[[131 123 115 142 133 125]
 [ 98 118 114 121 132 125]
 [115 123 120 126 116 128]] 115

[[149 139 127 129 131]
 [150 143 128 126 129]
 [130 126 129 128 127]] 130

[[102 107 101 104]
 [141 101 122 129]
 [126 143 116  99]] 126

[[133 125 131 136 129 140 148]
 [137 120 124 139 122 143 145]
 [126 134 122 118 125 110  99]] 126

[[123 156 144 125 109]
 [129 149 137 123 129]
 [119  98 106 133 123]] 119

[[120 148 142 128]
 [115 148 129 122]
 [126 103 107 115]] 126

[[138 127 110 138  99 119  99]
 [134 125 110 135  99 121 100]
 [124 136 117 123 110 129 110]] 124

[[116 135 109 122 109]
 [120 126 116 128 116]
 [113 135 104 121 104]] 113
---
Input:
[[135 123 114 135 123 122]
 [131 123 119 131 123 122]
 [102 126 138 102 124 126]]
Output: 131

Input:
[[106 106 146 152 138 108 129]
 [113 106 130 151 130 151 123]]
Output: 130

Input:
[[146 141 157 115]
 [119 123 112 132]]
Output: 123

Input:
[[128 127 128 113 127 127 113]
 [120 126 123 150 131 125 149]]
Output: 131

Input:
[[140 115 147 133 106]
 [124 133 138 112 112]
 [132 123 142 111 133]]
Output: 138

Input:
[[107 151 138 128 154]
 [107 120 102 108 130]]
Output: 102

Input:
[[116 146 117 117 118 113 151]
 [130 114 130 132 132 157 118]]
Output: 132

Input:
[[112 118 100 130 101 111]
 [118 141 109 119 110 115]
 [143 124 157 133 156 146]]
Output: 119

Input:
[[132 129 113 133 103]
 [129 126 117 130 110]]
Output: 117
---
[[134 135 134 154]
 [121 120 120 104]] yields 134

[128 108 115 101 156] yields 128

[142 110 138 128 137 152] yields 142

[[114 133 119 141]
 [133 133 151 124]] yields 114

[130 151 136 125] yields 130

[131 134 106 130 136 106 129] yields 131

[108 119 134 104 102 124] yields 108

[132 111 111 107] yields 132
---
135	135	119	130	138	156	129 → 119

116	124	130	126	129	111	131
119	125	124	126	125	128	143
149	132	126	128	129	119	150
→ 130

102	147	137	129	140
125	110	106	110	134
124	113	123	128	137
→ 137

150	133	150	107
133	139	131	139
128	126	129	137
→ 150

136	138	113	130
130	138	120	134
136	105	154	121
→ 113

127	136	139	141	129	141	148
140	102	122	125	107	120	149
150	125	143	123	128	135	124
→ 139

109	137	107	120
109	113	127	127
→ 107
---
131,117,106,156,128,111
121,136,128,154,117,137
Answer: 117

141,109,132,100,129,99,135
114,124,107,135,124,155,148
Answer: 109

113,114,109,151,115
111,118,106,146,116
Answer: 114

126,137,139,140,149,119
123,110,106,119,104,126
Answer: 137

104,98,149,112,123
124,126,145,121,142
Answer: 98

137,155,119,121,136
147,144,112,117,128
Answer: 155
---
[112 108 103 103 110 107] -> 108

[145  98 151 119 116 112 120] -> 151

[113 135 119 108  99] -> 113

[125 111 107 115  99 133] -> 111

[[127 115 113 117 106 132 135]
 [131 137 140 134 142 128 128]] -> 140

[122 117 111 114  98] -> 122

[102 137 115 126 112 142] -> 137

[125 137 132 117 103] -> 125

[[130 138 135 137 139 142 146]
 [127 142 132 138 141 146 154]] -> 132
---
[[110 140 114 148]
 [115 148 117 126]
 [100 134 141 142]] yields 117

[[129 130 100 136 120 135]
 [115 138 138 120 119 139]] yields 100

[[141 128 111 130 102 131 133]
 [118 128 138 135 120 113 112]] yields 111

[[127 124 118 138 131 118]
 [131 115 116 134 133 103]] yields 118

[[125 115 130 135 135 136]
 [137 153 124 127 133 127]
 [123 135 133 131 123 128]] yields 124

[[117 140 131 100]
 [134 122 126 143]
 [128 129 128 127]] yields 126
---
array([147, 153, 133, 128, 139]) → 153
array([129, 104, 142, 115, 139, 152]) → 104
array([123, 153, 128, 119, 131, 143]) → 153
array([112, 156, 108, 122]) → 156
array([137, 127, 137, 157]) → 127
array([103, 126, 127, 125]) → 126
array([129, 127, 127, 157, 126, 128]) → 127
array([130, 114, 107, 141]) → 114
array([148, 124, 113, 158, 120, 108]) → 124
---
Input:
[[123 151 135 119 124]
 [135 156 118 130 123]
 [133 121 127 116 133]]
Output: 127

Input:
[[108 121 119 151 111 122 128]
 [146 151 120 127 126 107 130]
 [129 147 110 144 141 125 113]]
Output: 110

Input:
[[130 136 136 142 142]
 [108 138 130 109 106]
 [127 134 134 143 143]]
Output: 134

Input:
[[135 129 129 128 126 126]
 [129 130 122 129 129 129]
 [131 128 156 127 128 127]]
Output: 156

Input:
[[120 143 140 130 115 129 115]
 [120 107 118 125 111 125 123]
 [124 122 144 139 138 116 114]]
Output: 144

Input:
[[126 128 128 147 113 127]
 [128 130 131 114 154 127]
 [127 125 125 127 122 142]]
Output: 125

Input:
[[136 128 149 138 120 120]
 [132 133 147 139 126 128]
 [145 140 158 154 129 128]]
Output: 158

Input:
[[132 106 130 135 124 129]
 [138 117 125 141 122 124]
 [130 107 132 136 128 136]]
Output: 132

Input:
[[137 114 126 121 106]
 [118 126 141 126 138]
 [119 106 118 138 119]]
Output: 118
---
[[112 128 115 140]
 [140 113 152 122]
 [115 150 132 153]] Out: 115

[101 107 137 121] Out: 137

[142 112 109 104] Out: 109

[132 111 141 150] Out: 141

[141 133 107 115] Out: 107

[112 119 133 149] Out: 133

[144 150 140 133] Out: 140
---
Q: 136  151  113  137  143
A: 151, 143

Q:
128  125  128  126  123
139  126  129  111  107
129  132  127  127  125
A: 139, 132

Q:  99  130  129  131
A: 131, 130

Q:
124  121  126  125
106  104  153  100
132  133  139  135
A: 153, 139

Q:
125  123  110  126  145
125  139  132  142  106
133  131  111  132  149
A: 149, 145

Q:
145  123  129  119
127  132  137  132
114  153  115  133
A: 153, 145

Q: 129  128  102  101
A: 129, 128

Q:
156  140  113  137
138  146  125  151
A: 156, 151
---
[[127 130 137 140 111 136]
 [137 131 141 131 141 157]
 [130 131 147 117 138 115]
 [123 146 137 115 132 115]
 [129 122 137 132 123 125]
 [114 133 136 132 121 115]
 [138 135 143 143 112 118]
 [132 125 142 138 121 133]
 [123 131 136 128 131 133]
 [127 137 139 125 135 119]
 [145 121 144 106 129 132]
 [151 148 126 126 118 133]] gives 115

[[105 118 155 149 124 144 148]
 [150 148 129 119 133 122 120]
 [116 125 142 128 123 139 146]
 [133 129 133 143 128 122 120]
 [109 120 149 140 124 144 148]] gives 146

[[138 150 124 133 131 129]
 [122 143 121 122 116 123]
 [123 145 107 113 121 127]
 [120 133 114 131 118 118]
 [124 135 119 118 128 130]
 [130 137 116 120 123 120]
 [120 130 105 138 122 118]
 [131 124 108 140 125 116]
 [108 141 113 127 115 137]] gives 127

[[107 147 116 123 124 123 114 129 143 136 145 131 130 139 142]
 [115 134 106 123 133 107 128 144 132 111 143 134 134 118 144]
 [110 138 106 123 131 109 125 143 135 117 146 133 133 124 145]
 [150 122 136 131 135 129 145 132 115 104 111 138 115 103 131]
 [135 123 116 125 137 110 138 140 120  99 128 139 128 103 140]
 [106 145 112 123 126 118 117 135 141 130 146 131 131 135 144]
 [142 122 122 127 138 115 141 137 117  99 122 140 124 101 137]
 [128 126 111 124 137 107 135 143 123 101 134 138 131 107 142]
 [107 142 108 123 128 113 121 140 139 124 147 132 133 130 145]
 [147 122 129 129 137 121 143 134 115 101 116 140 119 101 134]
 [121 129 108 123 135 106 132 144 128 105 139 136 133 112 143]
 [109 147 121 124 123 128 111 124 143 141 142 131 130 142 140]] gives 145

[[136 119 116 117 140 125 125 125 124 135 128 131 131 130 134]
 [121 135 123 118 111 133 136 127 121 134 120 130 117 137 148]
 [131 135 137 124 151 124 132 125 150 101 131 119 143 124 120]
 [137 123 133 136 149 118 133 126 150 102 129 137 141 123 129]
 [136 124 114 123 125 130 129 125 122 135 128 137 118 135 148]] gives 120
---
Input: [103 146 127 144 125 126]
Output: 146, 103

Input: [136 123 126 132 150 129]
Output: 150, 123

Input:
[[133 110 134 133]
 [132 118 150 140]
 [135 107 109 131]]
Output: 150, 107

Input:
[[119 117 135 121 144]
 [128 136 142 121 103]
 [129 126 110 131 126]]
Output: 144, 103

Input: [124 125 107 124 119 122 144]
Output: 144, 107

Input: [138 129 102 103 138 152 114]
Output: 152, 102

Input: [108 128 145 153 132]
Output: 153, 108
---
[105 154 119 132 107 113 132] yields 105
[137 116 105 101 102 131 152] yields 137
[155 112 119 124] yields 155
[135 120 150 121 130] yields 135
[103 144 123 150 125 134] yields 103
[121 115 145 110 116 154 155] yields 121
---
[116 105 157  98 122 130] ==> 105
[154 110 137 121 120 123] ==> 110
[103 128 109 145 129 115] ==> 128
[131 158 130 139 115 139] ==> 158
[129 134 153 126 136 128] ==> 134
[134 144 112 101 122 110] ==> 144
[133 124 134 123 137 105] ==> 124
[149 135 139 101 126 146] ==> 135
[116 112 124 125 102 137] ==> 112
---
[142 116 101 132 123] result: 142
[131 127 147 101 126 139] result: 131
[154 134 140 153 120 121] result: 154
[148 126 157 112] result: 148
[156 158 153 148 129 151 142] result: 156
[144 129 128 151 112 150] result: 144
[107 111 117 126 141 124] result: 107
---
[126 134 135 131 124 104] 134
[106 101 118 113 135] 101
[152 131 114 132] 131
[116  99 116 100 115] 99
[126 141 132 101 127] 141
[108 134 131 101 110] 134
[126  99 139 114] 99
[100 124 113 117 154 132] 124
[118 123 106 120 154 126 130] 123
[ 99 116 142 127 144 122  99] 116
